A small network was shown many inputs. Here are its activations along a few directions, one row for each input.
In each table, some parts of the input vary, and every possible input appears once, in random order.
A made-up example of a description, with smaller parts first: line(6) and (point or ring(9) or (values(3) and ring(8))).
Shared parts are said once, and a part with two or three values counts as separate values.
(in the rows, 128 means zero)

Other details of the inputs shift rows strongly along three fixed directions, in all tables alike. That doesn't count.

Table:
R1: [182  67  98  31 106 104 110  57 134 146 116]
R2: [207 106  76 135  94 174 167   5 113 154  24]
R3: [108 145 175 156 142 139 102 155 137 132 128]
R4: [129  96 143 143 128 181 180 173 121 122 147]
R5: [132 167 175 149 135 121 109 157 144 133 128]
R6: [119 107 155  48 152 110 129 134 134 155 158]
R7: [134 179 165 180 144 164 179 141 131 147  71]
R8: [163  97 161 155 116 136 154 181 128 152 128]
R9: [138 103 128 140 139 134 186 185 128 154 103]
R10: [161 103 182 139 145 146 155 155 116 149 120]
R11: [ 91 138  49 116 143  62  74 111 126 137 172]
R12: [139  95 154 145 138 152 175 165 135 156 124]
R13: [106 134 134 135 147 136  97 112 140 133 134]
R14: [138 160 127 118 133  97 119 118 123 143 125]
R15: [210  69  73 177  72 180 142  32 130 140  35]
R16: [143 104 137 143 124 125 167 197 127 148  98]
R17: [136  99 121  97 122  80 130 206 127 148 152]
R18: [100  98 102  85 134 123 155 198 120 118 171]
R19: [111 109 153  43 146 113 125 140 151 148 149]
R20: [164 104 131 151 137 112 179 190 112 153 112]
R21: [ 92 224 110 181 128 104  63  93 143 118 112]
R22: [107 197 123 215 134 115  38 103 137 110 138]
R23: [137  92  97 100  90 149 110  32 109  71 117]
R24: [176  44  75  67 100  98 114  80 122 153 142]
R25: [110 227 111 192 124  95  64 102 136 120 122]
R26: [ 93 147 108 165 113 119 110 100 116  69 166]
R27: [101 156 148 116 121 132 128  99 129  69 138]
R28: [ 85 155  67  67 118 118  84  86 133 100 157]
R29: [ 94 102 116  78 119  88 153 177 107  85 174]
R30: [124 181 176 178 121 167 196 137 107  83  88]
R31: [143 138 152 222 148 165 170 144 119 151 113]
R32: [ 90 167 136 124 145 157 116 134 139  99 151]
R33: [115  94 165  79 156 125 127 150 122 155 165]
R34: [ 94  96 123  64 133 146 102 131 129 107 179]
R35: [106 179 133 144 132 113  69  98 153 121 123]
Each input here is: line(5) and (values(2) or ring(5)).
The inputs of R23 and R27 match in every part but the line(5) part. If R3 is changed in the same way as R23 into R27, which row does it become? -> R35
Change only the values(2) part in R26. List by row number the other rows that result. -> R4
Which other rows agree with R25 in the line(5) part? List them by row number. -> R2, R7, R14, R21, R28, R30
Change only the ring(5) part in R22. List by row number the other rows that result. -> R3, R10, R13, R33
